Each row below holds a small network's activations on one record, seen along a few directions.
Each row is followed by the record's values for the fields H, U, V, Y.
Not every record has every field; a missing one is left out.
Other fields move the rows too, some of them a lot.
Random noise pushes rows far along 4 fixed directions. That doesn't count. These rows show it; they differ only by the noise:
[-239 -222 -156 -288 -143  -64  -36  -94  165  237  178  -69 -141 -211
   46 -129  220  127   78  -25 -120   79 -128  187]
[ -65 -142 -174 -259  -26   17 -124  -75  289  -11  219  -27  -18 -195
   96   55   56   37  -94   22 -126  -37 -130  -31]
[-316    3 -181   78  -88   14  126 -116  -59  566  -35  -46 -270  -73
 -197 -166 -119  200  507  108  -84 -267  -92  451]
[-237 -220 -136 -141  -31  -10  -25 -164  174  176  112  -14 -143 -163
   29  -35  109  164   28   60 -139  -39 -115  108]
[-370 -650   67  146  281   33   37 -584   96  -19 -134   99 -315  -66
   99    4  179  476 -326  288 -282   26 -132 -143]
[ 287  -10  -86  105  233  200   -2 -266 -180   57 -139 -137 -229   60
 -110 -165 -543  129  234  281 -153 -275 -232   53]

[-297 -347  216  363  252  -15  233 -118 -231  -56 -121   34  -98  122
  -28   39  202  134   45   45  -75   84  126    5] | H is h4, U is u4, V is v6, Y is y1
[ 180 -279  192  151  286 -152  -56   29 -342 -367 -155  -76  -52   43
   86 -127  -15    8 -144  -91   54  215  -60 -144] | H is h3, U is u4, V is v1, Y is y2
[-161 -111  154  315  144 -120  308  123 -283 -230  -37  -36   77    9
  -98  237  140 -123   58 -120  187  -71  233 -127] | H is h4, U is u4, V is v3, Y is y1
[-293  162   98  678  138  103  279 -160 -160  477 -207  146  -64  132
 -366  -17 -177  290  472  144 -126 -338   90  305] | H is h1, U is u2, V is v6, Y is y1
[ 203  383  -47  497   11  226   86  115   21  415 -211   86   90  274
 -260 -249 -164  122  635   10   -6 -280  202  250] | H is h2, U is u3, V is v1, Y is y1
[ 217  109  236  137  -30   56  157  138 -506   11 -147 -186  -83  107
  -85 -392  -21  124  267  -37  -35   59  103   95] | H is h3, U is u2, V is v6, Y is y2
[  15  241 -181  386  105  234   88   88  206  -31   83  188  186  -30
  -32  487 -304 -149  -11   98   -8 -541  100  -64] | H is h4, U is u4, V is v6, Y is y1
[  99 -104  108  186  156  161   86 -521 -343   85 -348 -117 -313  221
   -4 -373  -88  250   55  238 -149   46 -154   76] | H is h4, U is u1, V is v5, Y is y2
[ 531   15  -44 -544  -30    0 -289  -52  -25 -124  104 -168   78  -43
  208 -190  -18  -18 -161 -214 -158  361 -215 -125] | H is h2, U is u2, V is v2, Y is y2
[ 671  -43   -8 -655  -91  108 -134   -1 -196 -336  177 -268   27   30
   68 -384 -317 -227 -181  -72   72  285 -361 -156] | H is h6, U is u3, V is v5, Y is y1
[ -75    6    6  258  -85   11   52  -38  131   61  -75    0   56  -54
   22   61 -118   51   53  118 -137 -230   25   -5] | H is h3, U is u1, V is v6, Y is y1
[  31  205  -45  -53   42 -153   -5  234  106 -114  109  -19   91   37
  -53  241   68  -97  -23   69   31 -107  -47 -136] | H is h5, V is v3, Y is y2
[-131 -189  268   84   91   29  123   33    4  114 -122 -127 -122  109
   27 -373  310  235  233 -112  -59  351   28  110] | H is h3, U is u2, V is v1, Y is y1
[ 528   20  147  -69  143  166 -198  -15    3 -463   98 -120   15   24
  166  -17 -163  -33 -319  -53 -169  177 -134 -360] | H is h3, U is u2, V is v6, Y is y2
[  11  -74   40   -9   61  -72  -38 -300  -47  -55  -13   34 -107  -21
  -32  -45 -225  -83 -163  127  -44  -93 -135  -68] | H is h1, U is u1, V is v5, Y is y2
[ 400   -8   47  398  268  269   13 -289   10 -267 -180    2   20  264
   98   37 -261   93 -154  234 -253 -122    4 -230] | H is h4, U is u1, V is v6, Y is y1
[ 119  -28  146 -265  -18 -134  150  137 -426   44  -34 -129  -91   18
  -99 -184 -157 -228   96   -4  172   30   52   73] | H is h6, U is u1, V is v4, Y is y2
[ 188   35  117  -17  -31 -134   42  212 -316  261 -120 -281  -28  158
 -104 -242  -16  -10  279   46   92  148 -178  301] | H is h3, V is v4, Y is y1
[ 231  321 -203 -279 -336  148 -244  180  357  167  145 -176  249   54
  -58 -152  118 -122  196 -221 -127   93  -15    7] | H is h2, U is u2, V is v3, Y is y1
[ 277 -166  125  -76  189  -32 -112  -93   21 -372 -167  -82   48   13
  182 -205  105 -137 -231   -4 -141  292  -62 -148] | H is h4, U is u1, V is v1, Y is y2
[-125   99 -108  -26  -99  -94   64   82  -61   87   15  106  -53  -42
 -109  148 -346 -188    0   11  -25 -332  -15   77] | H is h6, U is u1, V is v6, Y is y2
[ 131   12 -151 -366 -175  -53 -173  -59   45 -176  152   17  -10 -133
  103  153  -99 -110 -237  -45   74  144 -164   24] | H is h4, U is u3, V is v2, Y is y2
[  44  129  -57  209  109  223   56 -148  -40    5 -116  -28   93  236
    9 -145  -57   75  111  154   17 -119   76   44] | H is h4, U is u1, V is v5, Y is y1
[ -47   88  -57 -294 -281   35 -123  149  410   56  281   41  214  -68
  106  -25  341 -152  117  -98   53  112   15  137] | H is h4, U is u3, V is v5, Y is y1
[ 436  -26   34  -37  123   85   38  -74  -54 -321 -116  -80   94   87
  115 -166  -53   25 -193  -19  -23  241 -110  -73] | H is h4, U is u3, V is v1, Y is y1
[-140  229  -53 -111 -142  -65  -30  333  217 -141  200  170  235  -64
   16  285   65 -328   69  -88  121   -8  136  -65] | H is h4, U is u3, V is v3, Y is y2
[-499  278  -55  313  -62 -117  240   60   97  532  -68  129   27  -39
 -212  -43  209   17  310  -84   92 -172  176  325] | H is h1, U is u1, V is v1, Y is y2
[ 246   19   81   48   12  -72  201  147 -358  -22 -109  -24  -28  102
 -209 -214 -322  -54  236  -91  150  -42  -27  167] | H is h6, U is u3, V is v1, Y is y1
[  -1  -28  -46  381  298  153   69 -252  231 -266 -112  102   64  183
   28  223  -84  237 -365  317 -143 -156  155 -392] | H is h5, U is u1, V is v3, Y is y1
[ 558   -3   59  290  317  402   16 -358 -213  -68 -314 -163  -99  341
   55 -280 -353  187  -38  300 -325  -24  -98  -27] | H is h4, U is u1, V is v6, Y is y1
[  16  -84  -93 -242  -63   -4  -79 -141  171   42  -17    7 -138  -71
   62  -41  133  189 -264  126  -86  250  -54  -34] | H is h5, U is u3, V is v4, Y is y2
[ 547   90   40 -110   -3   88  104 -204 -480   -9 -191 -297 -163  211
  -64 -338 -382   43  267  101  104  132 -248  170] | H is h4, U is u3, V is v2, Y is y1
[ 692 -222   44 -727 -101   -9 -313   62   28 -584  211 -129   94 -183
  319  -63   62 -320 -515  -78   36  554 -172 -309] | H is h4, U is u3, V is v4, Y is y2
[ -53 -475  213  220  213 -118    8 -328 -160 -242  -80  -17  -98  -40
  112  121  -16  170 -267  104   47  108  -50 -235] | H is h3, U is u4, V is v2, Y is y1
[ 163  -98   57  -22  -30  157 -135 -165  136  134   28   43   42  168
   40 -273  200  164   70   21 -102  153    5  -31] | H is h2, U is u3, V is v5, Y is y1
[  80  297  -63  533  387  207  284  121 -180  -58 -237  153   55  184
 -317  279 -786 -156  232  184  236 -680  -18 -102] | H is h6, U is u4, V is v1, Y is y1
[-131  -54  -27  277   49 -119  209 -128  -72  275 -251  -25 -165   96
 -142 -234  -38  246  292   85  -80  -75   87  279] | H is h5, U is u1, V is v1, Y is y1
[  83  -58   43  114  148   50 -194 -134  128 -122  -12   65   89   12
   52  234 -300  157 -150   72 -106 -125 -143  -46] | H is h3, U is u2, V is v2, Y is y1
[-588 -291   47  288   -8 -148  152  -91  229  229  -90  180   79   59
   35  101  545  226  -11  -39 -129   70  304  -94] | H is h2, U is u1, V is v3, Y is y1
[ 205  -39   91 -177   88  -50 -135  -58  -23 -198    9  -96   38   74
  119 -104  261  -43 -154  110   -5  161 -258  -20] | H is h4, V is v5, Y is y2
[-511 -154  -72 -250 -236  -92  -89   85  568   66  362   90  117  -78
  258  137  459   -5 -303 -175    7  104  114   -3] | H is h3, U is u1, V is v5, Y is y1
[  -6  131 -149 -267 -195 -163   55  176 -219  280  237  -78  -31 -207
 -103 -173  -41 -244  186 -133  100  208 -201  231] | H is h1, U is u4, V is v6, Y is y2
[  95  236   -7  -44  -35  112   21  124  136  -22   65    1   90  -23
   77   87  102  -77   72 -168 -135    0   36  -23] | H is h4, U is u2, V is v6, Y is y2
[ 800  521   53 -147   41   54   -1  540 -402 -113   93 -430  103   60
  -10 -378 -284 -445  506 -340  257   47   34   80] | H is h3, U is u4, V is v1, Y is y2
[ 346   38   24 -436 -220   60  -28   79 -487  449  -20 -349 -402   58
  -54 -638 -259  -51  338  -43   66  393 -258  486] | H is h3, U is u3, V is v4, Y is y2
[  66 -132  100  147  208   58   97  -16 -200 -251 -183    6  -18  -69
   87  -87  -60   29 -106   79  155   56  -75 -281] | H is h3, U is u4, V is v1, Y is y2
[ 221 -173  125 -173  -66    5  -63  102  117 -218   83  -63  202   -2
  154 -364  545  -36  -74 -199   -8  558   89   -1] | H is h4, U is u3, V is v1, Y is y1

Which values does each new row have?
[ -73   59   65  549  348   15  158  -16 -380  147 -349  126 -124  127
 -275  243 -437   33  311  157  104 -432  150  -11] | H is h2, U is u4, V is v4, Y is y2
[ 315  453  -91   33   10  247 -174  186  284  -25  140   -2  323  130
 -100  112 -199 -109  273  -92   -8 -308   51 -123] | H is h2, U is u2, V is v5, Y is y1
[-706 -328   99  484  280 -214  230 -251 -206  -24 -156  185 -245   23
 -197  332  126  295  -98  198   38 -211  195 -111] | H is h5, U is u4, V is v3, Y is y2
[ 413  157 -147 -375 -400   36 -170  -15 -220  498  -62 -153 -241  104
  -79 -638 -139   28  585  -57  -46  143 -225  416] | H is h2, U is u3, V is v5, Y is y2
[-786 -475  142  168   25 -249  228  -30  257  -25   13  329   61 -153
  -33  321  605  293 -379 -237   23   62  200  -30] | H is h6, U is u2, V is v1, Y is y1
[ 311 -192  -35   41  312  144 -176 -199  214 -471   22   -3   47    0
   85  307 -185   42 -528  230  -56  -29   11 -455] | H is h5, U is u4, V is v4, Y is y1
[ 133  -86   71 -288   14  -92  -44  -26 -287 -221   17   14  -19   21
   84 -121 -159 -109   57   62   68  192 -139   25] | H is h4, U is u3, V is v2, Y is y2
[ 740  623 -171 -312 -163  269 -111  136 -329  115  -34 -298   -4  180
 -100 -496 -555 -270  544   16   78  -53 -273  307] | H is h4, U is u3, V is v5, Y is y2
[   5 -117  248  447  535   17  114  -20  -37 -670 -123  129  166   73
   79  346  158  -72 -346    1  119 -116  223 -501] | H is h4, U is u4, V is v1, Y is y2
[ 152 -208  147  174  153  200   12 -433  -58 -146 -226 -118  -36  100
  129 -282  -35  300 -207  253 -110   64 -108 -243] | H is h3, U is u1, V is v5, Y is y1
[-567  372 -281  130 -243  -61  111  236  221  325  137  226  209  -44
 -217  449 -113  -79  352  -69  283 -441  149  395] | H is h4, U is u3, V is v2, Y is y1
[ 252 -109  181  -53  134   -5 -133  -55  -50 -264  131  -80   18  -78
  159  -59   -5 -174 -156  -38  112   86  -92 -296] | H is h3, U is u4, V is v5, Y is y2
[ 105   10   12  -97   69   17  -62  143  294  -45   31    2  298    9
  123  146  101 -150  -21  -19  -54  -25  185 -257] | H is h2, U is u1, V is v4, Y is y1
[ 119 -189   -2 -287   -8  -83  -89 -140 -212    3  118 -200 -229  -94
   52 -374  210  113    6  -56  -77  260  -96  111] | H is h5, U is u4, V is v5, Y is y2
[ -15 -171 -102   88  104   12    8 -237   -5  123 -174   36 -296  -26
  -32 -201   11  212  -83  124  -80  135 -142   71] | H is h5, U is u4, V is v1, Y is y2
[-188   18 -223 -809 -472 -351 -269  400  345   18  551  -70  118 -336
  325  100  250 -318 -180 -429   96  283  -12  193] | H is h3, U is u1, V is v2, Y is y2
[ 605  370   -4 -192  219   58 -176  504  -16 -566  158 -181  464  -21
  122  -62   60 -495   37 -281  188  117  127 -221] | H is h4, U is u4, V is v1, Y is y2
[  10 -119  -11 -243 -196 -149   -3  269 -197   39  206 -278  -94  -34
   -7 -161   51 -178   85 -212  151  327  -75  142] | H is h3, U is u4, V is v3, Y is y1
[ 428  -15   -8 -212  -66   64 -192 -101   45 -347  -35 -182  -75   76
  111  -33 -188 -300 -156   10 -130  108 -189 -229] | H is h4, U is u1, V is v3, Y is y2
[ -16  318  -20  289   92  145  148  264  202  149   17    7  180  199
   48   -7   12  -19  117 -108  122 -207  262   89] | H is h3, U is u1, V is v1, Y is y1
[-530 -200  132  308  179   70  -24 -242  391  127  -92  268  -97  -42
   87  505  192  284 -417  114 -120 -145  124 -168] | H is h3, U is u2, V is v4, Y is y2
[-165 -239  162  131   93  -54  217  -97 -186  224 -172   25 -163  121
 -163  102  -14  116  -82  217   32 -196 -124  119] | H is h6, V is v4, Y is y1
[  37  108 -138 -401 -184  -60 -131  252  131  -89  232  174   79 -196
  -68  358 -359 -353 -196   -8  195 -193  -33  -32] | H is h6, U is u3, V is v4, Y is y2
